Small tables with named rows and columns. After each table, cells are looked up by row and column.

Pagazug
|  | Numeb | Vumefad | Zefe | Biv | Dib | Dev | Bori | Mul | Zevobu | Vemus |
|---|---|---|---|---|---|---|---|---|---|---|
| Tagise | 504 | 266 | 224 | 444 | 440 | 830 | 517 | 399 | 464 | 626 |
| Regevel | 454 | 597 | 409 | 604 | 469 | 485 | 490 | 448 | 523 | 642 |
| Fur | 483 | 761 | 789 | 75 | 181 | 381 | 584 | 677 | 933 | 525 |
| Zon | 718 | 552 | 507 | 241 | 538 | 549 | 806 | 395 | 258 | 347 |

What is the Vemus of Fur in Pagazug? 525
What is the Zefe of Regevel in Pagazug? 409
What is the Vumefad of Regevel in Pagazug? 597
What is the Vemus of Tagise in Pagazug? 626
What is the Dib of Zon in Pagazug? 538
What is the Biv of Tagise in Pagazug? 444
Which row has the largest Biv? Regevel

Table Retin
|  | Lugaga | Vupof | Lol | Kifiri | Fumir | Tel | Tokar | Turuva |
|---|---|---|---|---|---|---|---|---|
| Gep | -59123 | -30837 | -38662 | -3787 | -34754 | -39250 | -44296 | 39036 |
| Gezenim | 3689 | -22713 | 19657 | -10200 | -16857 | 59413 | 30269 | -28876 |
| Vap | 17652 | 8945 | 44738 | -58694 | -36273 | -39444 | -23092 | -24677 |
| Vatopig | -13242 | 5733 | 15271 | -40051 | -13089 | -85184 | -43991 | -17191 |
| Dus | 27100 | 8858 | 44757 | -39690 | -5789 | -7977 | 7678 | -56354 |
| Fel | 31884 | 7579 | 30422 | -28366 | 6282 | 5981 | 16610 | -61642 |
| Ton | -50960 | -30599 | 29165 | -36071 | -54956 | -32590 | -32649 | 24394 |
| Ruger | -36653 | -35929 | -40132 | 34212 | 22252 | 32499 | 22354 | -19553 |
| Zod | 24307 | 5017 | -4632 | -484 | 34488 | 5596 | 21955 | -67288 |
| Vuf | -26905 | -18767 | -31500 | -25844 | -64252 | -18645 | -45833 | 48175 |
| Vupopi | -34454 | -33884 | 61868 | -27995 | -30330 | 15796 | 12708 | -19377 |

Tel of Dus: -7977
Fumir of Vupopi: -30330
Tokar of Vap: -23092
Kifiri of Vatopig: -40051
Kifiri of Vap: -58694
Lugaga of Vupopi: -34454
Tokar of Vatopig: -43991
Lugaga of Ruger: -36653
Kifiri of Zod: -484
Lol of Vap: 44738
Lugaga of Vatopig: -13242
Tokar of Ruger: 22354
Turuva of Fel: -61642
Fumir of Ruger: 22252
Tokar of Ton: -32649
Kifiri of Fel: -28366
Tokar of Vuf: -45833
Lugaga of Dus: 27100
Turuva of Zod: -67288
Row with the largest Lugaga: Fel

Lomoz =
	Varakuv	Mon	Sede	Repu	Tik	Gavugod	Gogum	Zurof	Dubug
Zan	-505	90	36	-244	15	-534	-679	660	571
Meb	65	3	81	308	-497	136	80	-459	-842
Feg	-497	98	-87	-85	-360	-360	-309	577	140
Gefub	176	-560	-379	-314	-120	162	530	-315	-130

Dubug of Gefub: -130
Gavugod of Gefub: 162
Zurof of Gefub: -315
Mon of Zan: 90
Varakuv of Meb: 65
Repu of Zan: -244
Tik of Feg: -360
Gavugod of Zan: -534
Gavugod of Meb: 136
Dubug of Zan: 571
Row with the largest Tik: Zan

Vazodev =
,Dos,Rade,Defeto,Kip,Lozak,Fugedi,Dopuzo,Rep
Mege,199,539,417,-601,-248,-190,-262,65
Simevit,251,-453,-542,529,-671,-460,439,695
Dima,749,22,-408,-474,-28,136,291,768
Sep,19,511,309,-581,72,464,431,539
Konat,361,-319,-226,269,287,-632,-420,-642
Fisevu,488,-609,284,-262,28,126,-346,-700
Lekomo,192,146,134,329,4,-210,-487,-65

What is the Dopuzo of Dima in Vazodev? 291
What is the Defeto of Konat in Vazodev? -226
What is the Fugedi of Mege in Vazodev? -190
What is the Fugedi of Dima in Vazodev? 136
What is the Dopuzo of Simevit in Vazodev? 439
What is the Dos of Lekomo in Vazodev? 192
What is the Dos of Simevit in Vazodev? 251
Which row has the largest Kip? Simevit

Kis:
|  | Nar | Tupa | Gunumu | Dodisun |
|---|---|---|---|---|
| Zasifit | 0.6 | 0.6 | 0.6 | 0.6 |
| Modazad | 0.6 | 0.6 | 0.6 | 0.6 |
| Lon | 0.7 | 0.4 | 0.2 | 0.7 |
| Sul | 0.2 | 0.5 | 0.4 | 0.2 |
| Rarag | 0.5 | 0.6 | 0.5 | 0.5 |
| Sof | 0.7 | 0.6 | 0.6 | 0.7 |
| Famudug | 0.6 | 0.7 | 0.7 | 0.6 |
| Dav | 0.4 | 0.6 | 0.6 | 0.4 |
| Mup | 0.5 | 0.6 | 0.6 | 0.5 |
| Duf | 0.6 | 0.6 | 0.6 | 0.6 |
| Nus | 0.9 | 0.6 | 0.6 | 0.9 |

What is the Dodisun of Sul in Kis? 0.2
What is the Gunumu of Famudug in Kis? 0.7
What is the Gunumu of Sul in Kis? 0.4
What is the Dodisun of Famudug in Kis? 0.6
What is the Tupa of Famudug in Kis? 0.7
What is the Nar of Famudug in Kis? 0.6

Gopa.tsv
	Bitadu	Merora	Nog	Roraged	Fozatab
Reb	344	179	570	-88	548
Fer	835	597	-594	311	-147
Rivimed	-600	805	236	190	-167
Gor	442	547	778	143	721
Mun	224	378	149	-66	729
Luvu	-328	794	696	-204	56
Bolomib	642	872	193	-303	-189
Zekolon	403	208	202	674	441
Paz	-111	-138	275	-98	954
Naro	-151	-239	-330	726	-167
Nes	217	838	709	976	822
Suzuka	463	-219	-666	408	-252

Gor, Roraged => 143
Naro, Nog => -330
Nes, Bitadu => 217
Naro, Roraged => 726
Paz, Fozatab => 954
Rivimed, Merora => 805
Bolomib, Nog => 193
Rivimed, Roraged => 190
Paz, Nog => 275
Luvu, Bitadu => -328
Gor, Bitadu => 442
Rivimed, Bitadu => -600
Naro, Fozatab => -167
Mun, Nog => 149
Naro, Merora => -239
Bolomib, Fozatab => -189
Fer, Merora => 597
Rivimed, Fozatab => -167
Naro, Bitadu => -151
Gor, Fozatab => 721

Faf:
cols = Bopa, Vesoz, Gorod, Zut, Fopemip, Ven, Lom, Felebi, Sudabi, Tuf
Doru: [11, 43, -18, -76, 29, 22, -34, -14, -42, 17]
Rud: [-4, 54, -5, -65, -15, 5, -28, -39, -46, 26]
Senuvem: [2, 51, -11, -71, 3, 12, -31, -30, -46, 23]
Sud: [8, 46, -16, -75, 21, 19, -33, -19, -44, 20]
Milim: [-1, 53, -8, -68, -6, 8, -30, -34, -46, 25]
Pokav: [14, 39, -21, -76, 37, 25, -34, -9, -41, 14]

What is the Ven of Pokav in Faf? 25
What is the Lom of Pokav in Faf? -34
What is the Fopemip of Sud in Faf? 21
What is the Lom of Sud in Faf? -33
What is the Felebi of Rud in Faf? -39
What is the Bopa of Sud in Faf? 8
What is the Zut of Pokav in Faf? -76
What is the Bopa of Pokav in Faf? 14

Mif:
         Tekuz  Sube   Viv   Luv  Mamafem  Kegob   Lak   Fis   Bap
Vog       65.4  45.4  86.3  60.4     26.7   31.6  53.2  26.1  73.7
Gevozi    41.6  74.3  81.9  26.0     72.3   47.2  35.7  43.8  58.0
Mav       75.7  19.3  71.7  78.8      3.8   28.9  64.7  29.2  82.8
Ladoz     68.3  52.9  53.5  75.6     36.1   50.8  66.0  45.8  57.0
Nesomat   29.5  24.6  37.1  39.9     30.3   70.1  80.4  79.2  61.7
Tos       54.2  63.4  82.4  40.9     56.8   41.0  38.6  36.2  63.6

Lak of Mav = 64.7
Luv of Vog = 60.4
Bap of Gevozi = 58.0
Luv of Nesomat = 39.9
Bap of Nesomat = 61.7
Mamafem of Nesomat = 30.3
Fis of Gevozi = 43.8
Tekuz of Nesomat = 29.5
Kegob of Ladoz = 50.8
Fis of Ladoz = 45.8
Mamafem of Mav = 3.8
Viv of Ladoz = 53.5
Lak of Ladoz = 66.0
Luv of Mav = 78.8
Fis of Mav = 29.2
Mamafem of Vog = 26.7
Row with the largest Luv: Mav

